A small network was trained on invented records. Each row is its activation on one of them, seen along a few directions.
Each row is followed by the record's values for the fields G, K, L, E, H, M.
A field that a record lacks is left out.
The largest differences between rows may come from other fields.
Random noise pushes rows far along 19 fixed directions. That doesn't count. These rows show it; they differ only by the noise:
[ 295  608 -216 -404 -183  -30  -78   12  -41 -274  433  288    3   63
 -265 -243  419  280   82 -328  -56   99 -159 -491   40  239 -388  -70
  293  258  409  -85  -63   58 -243  203 -302  124]
[-266  122 -157   61   83  578  251  -56  204  165   69  287 -278 -269
  -66  -10    8  284  314   -7  -19  253  -38 -527 -127  212 -252  446
 -232 -343   57 -113  -65 -122 -334 -162  129  234]
[  33 -140  -28  392  -95 -493 -162   -8  388  517   -3 -104  366  153
 -210  -51 -241   67 -254  -46   87 -100 -231 -357  299   -9  -55  122
   60  -96 -316  220 -332 -308 -392 -148 -126   17]
[ 334  230 -125   47  154 -140 -177   82  132   62  -93  363  105  -93
 -257 -122  135  -13 -135   49   54 -114 -121  -36  119   78  168  -16
  -13  195  242 -189 -108   34  -77   48 -239 -100]
[-428   56  -84  495   49  173   48  258  208  303 -258  229  -98 -184
  -14 -114  -72  -83 -250  138  102 -141   71 -233   79   40 -247  373
  -71 -174  336 -227 -174 -309 -457 -292   35   20]
[-240 -185 -212  192  -85  157   62 -741 -374  168  129 -118 -281  313
  194  174 -331   91  -67   53  193  -58  123  479  259  266 -642  -26
  -13 -280  205  -27  383   75   98  328   12 -280]
[ 365 -130  -98  270   49 -563  114  -20   43 -134  244  -96  328 -105
 -330 -263 -107 -174  -39 -326 -187  120 -447 -138  171  -45  243 -376
  487  266  191 -222 -258  314  -22 -129  -81 -197]
[ 178   26  219   30   28 -507  367  254 -185   44  -14  559   10 -330
  274   72  100 -122 -175  -46  342  -15 -277  195 -247 -548 -121 -179
  177  359 -304  -90 -455 -383   -3  398 -324   68]
[-186  253 -131  163 -434 -243  123  608  -58   48 -241 -506 -241  111
   47 -207  178  153  -94 -189  113 -156  187 -237  453  -99 -201  293
   85  121 -430  -92 -194  -31  347 -719   87  228]
[ 129  869 -126   87 -339 -112 -211  239   91  688 -193    3 -525   61
  142  297  284  451  -29   41  427 -269  223 -239  431  130 -481  342
  -44 -217 -607  435 -272 -633   93 -155 -433  179]
[  89  276  -80 -327 -149  -69 -195  213 -334 -274   58 -166 -415  128
   -3 -209  465 -112  281  -24 -146  -73  234  430  -20  -21  105 -507
   -5  -18   17  412  -72 -103  397  -43  163  130]
[ -56  104  154 -142  292   52  293 -324  -42 -381  207  174  271  385
 -600  167  295   82  233   38   65  431  -58   30 -508 -176  136 -335
 -660  277  111  -34 -191  -13   53    4  522 -141]
[ 271  705 -119 -196  -58 -346  -91 -200 -358  -67   85  152  -50  -72
 -104 -389  176  102   42 -612 -333  298 -164 -229 -108  -78  -89 -295
  231  302 -714 -115 -162 -572  259  267  -78  -24]
[ 120 -347 -149  -56 -219 -269 -208  359  140  342   94  -56 -126   -3
  142 -393 -176   13  -80 -181   80 -329 -139  -33  338  217 -237   37
  414   -9 -285  372   17 -307 -308  294 -279  217]
[ 185 -161 -143 -408  -60  -85   25 -146 -223  -95  156  211  -30  -68
  354  -40  -71  156  195  -23 -120  230  -48  163  -94  -71  142  -43
   89  -61 -421   77  311  178  207  203 -160  223]
[  15 -829  346   33 -175  190  168  -80 -178  208  130 -489  141 -227
  165  275 -591  -52   76   34 -434  -64   93  342   74 -136   75  124
   76 -345 -304  648  -15   80   45 -263  139  172]
[ 240 -209  -78 -223 -239  -38 -198   80 -275  -95   -3  151  -75 -202
  224  -61   57  -46  -14  237 -200 -141   68  250  199  -35   33   63
  343  -83  453  253   69  379 -144 -110 -360  249]
[ 172  -42   88  -73  -93 -221  127  -78 -706  -50 -153   34  -51  -75
  -25  -94  234 -152   16 -251  -72  126 -312  419   80  -44   46   67
  380  524 -399 -248  -68  208  312  244  111 -128]
[-298 -107 -103  174  213  229 -274  230   55  -49 -212   29  193  386
 -271 -308 -366  -92 -391  121 -216  -95  476  275  -37  224   78  -67
 -378  216  219  -68  658 -250 -137 -266  205 -239]
[  50 -151 -227  -67 -244  -89   54 -154  319 -162  393  -92  107 -227
  137 -296 -261  164   75 -116 -347  -29   50 -422  136 -265 -148 -199
 -153 -609  190  147 -329   43   58 -349 -171  435]
[ 143 -475 -331   43  409 -175  399  -40 -151 -167  117  255 -379  125
 -360 -384  141 -119  378 -158  228  117 -241  623 -179   68  256 -584
 -216  221  175  -87  -73   -1  211  292  409 -194]

[  -8  -33  -43 -340 -236  130   95  360 -454  -63  266  416  -76 -344
  584   65   -6   58 -117  -63 -375  -11  215  382 -187 -122  -24   63
  448 -120  295  210  322   34  -61  -43 -336  305]	G: g2 / K: k2 / L: l2 / E: e1 / H: h2
[ 191 -195   55 -182  128 -237  462  123 -133 -351  318 -353   17   21
  -96   35   15 -134  111 -403   -2  -19    0  402 -211 -141  177 -468
  116  244   24   30  -85  -13  425  145  292 -229]	G: g2 / K: k1 / L: l2 / E: e2 / H: h1
[ 105  -93  349   70   -7  123 -240 -339  -63  -44  162  151  546 -199
  -28  214 -250 -242   38  249 -431  361 -229  -89 -177  -17  261  -68
  185   75  -79  105  207  474 -245   65 -192  -84]	G: g2 / K: k1 / L: l1 / E: e1 / H: h2
[-104    5  -56  225   55 -139    9 -287 -195 -180 -148   49  -57  350
 -293 -273 -321   55 -100   59  -58  214  291  143 -118 -201 -230 -422
 -426  195   -7   64   91 -436   14 -141   68 -125]	G: g2 / K: k2 / L: l1 / E: e2 / H: h2
[ 380 -166 -343 -106 -124 -414   89 -232 -304 -225   43 -130 -108  183
  -82  -95 -135  181  114    7 -220  178  276  365  109 -218  248 -375
  -65   44   34  386  156  219  274 -527 -134   29]	G: g2 / K: k1 / L: l2 / E: e3 / H: h2
[ 758  302  -62 -168   57  196  137   53 -157  186  357  586  489 -149
 -546  331   93  460 -362 -229 -380 -191   42  355  125   62  213  234
 -334  276  611  -39  -90  349  255 -342 -400 -109]	G: g1 / M: m1
[  55  194 -158 -179  -26  278  273   13  -22 -180  533  328   39  129
 -168  -79  -58  332   26 -217  -63  102  157  103 -116   62 -334 -280
 -464   74  152  -48  227   54  293   65  -96   27]	G: g2 / K: k2 / L: l1 / E: e1 / H: h2
[ 217  493 -284  285  -35 -107 -131  154  -97  334  -51  367 -725  -21
    0  -74  110  212  309  130   99  154   76   73  119   87  -69 -391
   56 -102 -152  457  -14 -327   23 -327 -404  106]	G: g1 / M: m1
[-498  262 -160  329 -106  355 -122  343  156  200  162   15  205  103
 -271 -424  221  -62  -87 -265 -207   40 -251 -194  210  466  -78  188
 -144  -65  -22 -623   52  350  180 -132  364   -9]	G: g3 / E: e2 / H: h2 / M: m1
[ 110 -569  108 -142  187  108  208  423   60 -283 -118   16 -250 -272
   12 -391 -181 -293   38   11   80 -311  152  355 -143 -168   66 -264
 -179  290    1   98  -26 -209   89  252   63   69]	G: g2 / K: k1 / L: l1 / E: e2 / H: h2
[  31  242   44  260  -88 -385  509 -157 -477  176 -156   55  197  -60
 -140  356  244   80 -424 -268   97  -24  -45  266   46 -375 -141  370
   39  281  157 -365 -556 -131  141 -232  117 -260]	G: g2 / K: k1 / L: l2 / E: e2 / H: h2
[  84 -132 -474  122  167  -88  197 -256   36  180 -146   46   14 -462
  327 -148 -443  116 -253 -328 -387 -118  219   61  117 -187  321  278
  -40 -543   25 -408    7 -208  276 -318  -42  -28]	G: g2 / K: k2 / L: l1 / E: e1 / H: h2
[ -22   21  -89  144  333  175  105 -321   82   39  196  398   72  -32
  -97   93 -176   40 -181 -113    2   -1 -104  -71 -159  141 -185  -24
   56   13  499 -214  145 -182 -337  233  -36 -258]	G: g1 / M: m4
[  36  658  119  -22 -352   47 -377  257  -48 -213 -128 -134 -267  -80
  -47 -273  426 -113  -21   41  -43 -269   74 -239  285 -112 -348 -216
  -53   85    2   20 -415  -55  344 -126 -190  186]	G: g1 / M: m2
[-130   47 -141  -20  114 -323 -139  226 -133  -88 -117  -78   -7  -29
  187 -350  109 -305 -221 -357  -88 -104 -130   33  -52   93  135  -16
  689  178  147 -327   96 -251 -217  276  110 -192]	G: g1 / M: m1
[ 171 -132 -101 -209   30  337  247 -191 -612  107  154  528 -489 -131
  119  -15  -16  221  259 -143 -208  202   24  532 -170   37 -154  -89
  -43  135 -303  341  288 -116  203   43  -77  135]	G: g4 / M: m1
[  62 -550 -126  464 -114  139  135  180   84  527   91  252 -475   -5
  -63 -224 -452  226  260  194  101   20  -86  230  330   90 -240 -222
 -333 -105 -544  572   92    5  129 -402 -254  283]	G: g4 / M: m1
[-182  306 -140 -297 -196  342  346  216   41   27  324   89 -360   24
  186  -83  123  420   54 -407  135 -133  200 -267  -40   22 -627  177
 -325  -26 -478   51   27 -454  264   49   31  290]	G: g1 / M: m3
[-301   10 -145  302  218  -78  -71 -397 -214  371  127  320  234  -47
  216  307  186 -264   39   89 -189  322 -283  464 -206  132  526  -16
  188 -433  116 -209  101  285  -19  136  304 -282]	G: g2 / K: k2 / L: l1 / E: e1 / H: h2
[  60 -124  -35  185   41   16 -220   74 -143   84 -371   24   15  112
 -276 -161  166 -167 -226  165   27 -292   14  389  294   82  153  126
 -182  239  298 -201  -86  239  141 -167   81 -148]	G: g1 / M: m1
[ 349  380   16   46  323   45  -99 -387  355  213  221  -98   71 -239
 -287  201  136   10  461 -211 -122  264 -472 -339  -88  314  487 -186
  111 -342 -264  -93 -327   84  157  301  145 -208]	G: g3 / E: e2 / H: h2 / M: m2
[ 108  298 -310  181  103 -711  277  196  -46   55 -371  570  114  -47
  139 -173   32  259 -226  -25  211  376  -90 -180 -153 -529  320   87
  -80  277 -396 -564 -152 -262   73 -323 -262   94]	G: g3 / E: e2 / H: h2 / M: m1
[-233   21  241 -284 -253    7 -208  194  -24 -234 -184 -446  -80 -356
  712  149  174 -314   37  190  -42 -167   57 -209  -22 -175   40  240
  641 -432  195  -37 -155  123 -140  173  -36  267]	G: g3 / E: e2 / H: h2 / M: m1
[-286 -216  229   60  -26  445  -24  256  141 -337  443 -121 -114 -181
  353  -80  -54 -451  122  136  -45 -287  -37  444   -8   19  -92 -642
 -146 -296  269 -147  119  550  682  264  140   -3]	G: g1 / M: m2
[   7 -393  -45 -112   -3   19  230  195  -93  -49  -13  119 -203  303
 -154   89  218  169  161  202  302  -56   46  291   -9    5   -8   68
 -221  173  242  294  -24  142  -94 -253  132  147]	G: g4 / M: m2
[-215   59 -267   51 -164 -321 -346 -526 -167   53 -262  250  -19  -45
  334  -94  231  -67   63  374 -144  243  -17 -126  -22 -268  115   54
   61 -566  254   75 -259   52 -349 -134  -87  277]	G: g3 / E: e1 / H: h1 / M: m2
[ 117 -125 -121  114  241 -189  -31 -242  247  198   -3  531 -108  -90
  -11   80  153  -39  260  365  390  152 -360   27 -113  -12  191 -170
 -135 -205  106   12 -242   84 -260  380 -162   21]	G: g2 / K: k2 / L: l2 / E: e2 / H: h2
[-303   81 -101  100  295  270  178  368  298   -3   82  479 -211 -432
   87   14  525 -210  320  215  -88   68  -78   76 -440 -214  511 -161
 -377 -554  465  -27 -501   -6   31 -293  389  234]	G: g1 / M: m2
[-102  460 -169 -205 -229  -59 -591   57  -90  227 -201   22  -87   49
   26 -179  595   29  119    8 -314   64  -24 -298   87  131  241  284
  160 -291 -172  261 -221 -168 -205 -227  116  292]	G: g1 / M: m1
[ 269 -133 -168  142  253 -108 -291 -474  -32  264 -383  182  146 -281
  204  -20 -500   21 -119   30 -351  224 -131 -233  129   95  433  371
  402  -51 -424 -212  430   41 -184  -97 -265 -135]	G: g4 / M: m4
[-152 -518  119   37  205   97 -136   71  321  -65 -125 -244  121  178
  -30  -21 -246 -196  -31  257  164 -202  106  147  -38  107  149  -87
 -177 -114  216   91  206   21 -164  146  208  -92]	G: g3 / E: e1 / H: h1 / M: m1
[-167 -467  212  290 -305   50  -75  512  236  216  266 -108  129    2
  -72 -379 -330 -100 -188  -92 -142 -339 -127  -17  283  -24 -332 -191
 -129   -7 -246  295 -201  -81   47 -137  -52  259]	G: g1 / M: m2
[-412  193   88 -418 -204  112 -139  -71 -301 -508 -197 -131 -314  269
  563  -64  149  -61  -41  202  295  -39  337   61 -120 -177 -494  -25
    1   85  -79 -169  355  -63  170  367  -20  141]	G: g1 / M: m1
[ 163  661  209 -285  -48  104 -336  -45  -77  -96 -148  -13   92  258
 -194   16   14  185 -225 -103   55  -45  212 -310  -30  169 -405   45
  -38  475 -267   39  272 -500 -121  350 -247 -151]	G: g3 / E: e2 / H: h1 / M: m2
[ 110  -79  364 -254 -117 -229  -47  426  590 -539  112 -624  489  -17
  163  -20 -121 -194 -184  -54  157 -303  -49 -597  120 -229   62  -38
  195  198  -93 -266 -118  300  199   12 -140   99]	G: g4 / M: m1
[  64  -64  212 -228  -82  514  -30 -381 -281 -451 -621 -209  -52 -428
   29 -212 -294  133   61   35 -563  192  192 -636   84 -322   18  634
 -183  138 -456 -331   10  128  220 -587   53  364]	G: g4 / M: m4
[-116  -25  157  -98 -216  228 -156  -26   75  465 -102  153   36   29
 -169 -292  191  144 -159 -216   23 -361 -188 -180  219  -13 -442  423
 -586   26 -817   98 -542 -545  169  308  143  334]	G: g4 / M: m2
[-172  220 -353  435 -112 -263 -140  180   96  671  172  273 -392  301
 -151  -15  612   -2  229  111  491 -135 -364  389  309  350  -50 -243
 -131 -306   -4  208 -389   43  109  112  109   -6]	G: g2 / K: k2 / L: l2 / E: e2 / H: h1

Here are new rows. What are their fields?
[-146 -498   -6 -115  290  113  199  -33  111 -177   25 -472  128  223
 -186   43  154 -187   69 -209   43 -197 -100  240  -36  130  402   72
 -134   10  101 -249  -14  231  333  -13  744 -209]	G: g4 / M: m2
[-125 -437   70  -10  131  671  312  325 -133  151  156   59    7 -414
  -99 -131 -148   11  328 -282 -475  287 -300   87 -152  381  343  380
  124  -65 -208 -260  220  404   81  -74  400  114]	G: g3 / E: e2 / H: h2 / M: m1
[  55 -174   67   22  -77  152   36 -426  -72  111 -192 -230  189  -11
 -119  106 -133  122  -68 -123   75  -18 -276 -260  340  154 -137  620
   15  144 -373 -432    3  353  127  108   63  -68]	G: g2 / K: k2 / L: l2 / E: e1 / H: h2
[  11 -173 -118 -146 -244  -99  -94  783   36  230   10  379  165 -240
  204 -324  147  108 -164  -75 -270  -63  -77 -135   60  -57  216  383
  265   86 -110  128   -2   43 -309 -361 -264  489]	G: g1 / M: m1
[   9 -678 -220 -213  -97  -20   68   -1 -159  141 -140 -221 -279  297
  -42 -226  -56  210   41  -44   20 -285  235  460  227   -7  -32  135
 -320 -138  -83  432  -35 -184  135 -189  245  246]	G: g4 / M: m1
[  61  -38  212  234    5  301  240  462  265  335  170  301 -283 -530
  544  253 -596   63  -36  179  135 -214  202  276  -57 -176 -206 -197
 -166 -380 -307  184  109 -290  329  102 -542  149]	G: g3 / E: e2 / H: h2 / M: m1
[-113   45   96  117   21 -463  -85  199  346    4 -235  405  470  172
  392   56 -181   17 -562  329  354 -163  116  -64  -39 -557   74    4
 -474  120 -412 -333   13 -168  230 -139 -354  120]	G: g4 / M: m2
[ 110  440  -47  148  -71 -357 -131 -240 -204  -90 -108  754  -78 -130
  269  -29   78    4  -88  402   26  259   45   84 -161 -563  -61 -424
 -204  -31   59  -14 -190  -56   65 -119 -567  157]	G: g1 / M: m1
[ -35  161    3  518 -174 -117  316 -136 -154  139 -106  288 -629 -253
  231   86   41  -12  165  330  497    6 -171  161  181 -338 -531 -296
 -158 -215   21 -132 -543   53  326   -1 -323  113]	G: g3 / E: e2 / H: h2 / M: m1
[-228 -255 -374  120 -185  -61 -296  372  270  283  -60  488 -367 -139
  355 -414  375 -158   99  472  267 -356 -146  282  267   27   27  -72
 -171 -627  495    4 -344  243  -77  135 -183  467]	G: g3 / E: e2 / H: h2 / M: m2
[ -10 -301 -297 -331 -118  193 -423 -125 -251 -199 -366   49 -177  168
 -214 -413  350   63  242  310 -295  116  119  -48  115  185  240  341
  -36  -44  497  200  108  325 -457 -334  136  342]	G: g1 / M: m1
[-140   77 -195  480  -98   75  122  695 -167  357 -135  169 -399 -121
  -69 -292  -30   84    7 -168 -109   80  -35   21  224  207  -43  140
  283  211 -128  -12  135  -78  -83 -606  -76   83]	G: g1 / M: m1
[-250 -408  179   51 -121   66   96 -177  -31  -58  427   99   40  133
  204   52 -241  -21  119   89   35  170 -236  -75 -107  -36 -405 -251
  149  -32  -91  272  173  133 -250  203  -56  156]	G: g1 / M: m4
[-142  -94  130   64 -130 -292   -5   19 -102  131  108 -625  321  306
  147  196 -190  -89 -588 -406 -101 -540  250  424  219 -159 -138  -55
   58 -108  -23   67  -98 -383  391  -45  235 -250]	G: g1 / M: m1
[ 246  -15  180 -184  130   64 -150 -347    5  120  164 -102   33  125
   46  240 -275   71  -87 -134   69 -177    1  181   -8  137 -184 -165
   32   24 -269  196  188 -300  144  582  -98 -241]	G: g1 / M: m2
[ 267  -25  -33  418  216  317  265  106  197  490  241  171  -63  -60
 -243  258 -402  246    1 -196  177  -35 -231   33  251  544 -124  168
   95  206 -145 -135  341  187   80  -38 -225 -347]	G: g4 / M: m2
[-453 -376 -160  197  -16 -452   98  -69 -417   83  -80    9  -22  512
  119    1   81  -88  112  182    6  431   55  550 -249 -178  280 -294
  -44  -46 -191  341  241  -51 -130 -280  433  -10]	G: g3 / E: e1 / H: h1 / M: m2
[  93 -389  110  -95   63 -140  208  110   59 -359 -114 -536  -83 -169
  543  215 -591 -113   75   75  121   78  177  -82  -19 -126  201  -36
  588   64 -224  -84  566  248   93  -49 -182  -95]	G: g2 / K: k2 / L: l1 / E: e1 / H: h2
[ -69 -218 -217   75  -52   38   99  401  322  190  297  277 -355 -542
  317 -381  118  -61  377  -99 -210  -27 -265 -236  -23  -62  155 -172
  202 -626   66  220 -431  -69  -97 -201  -82  517]	G: g4 / M: m1
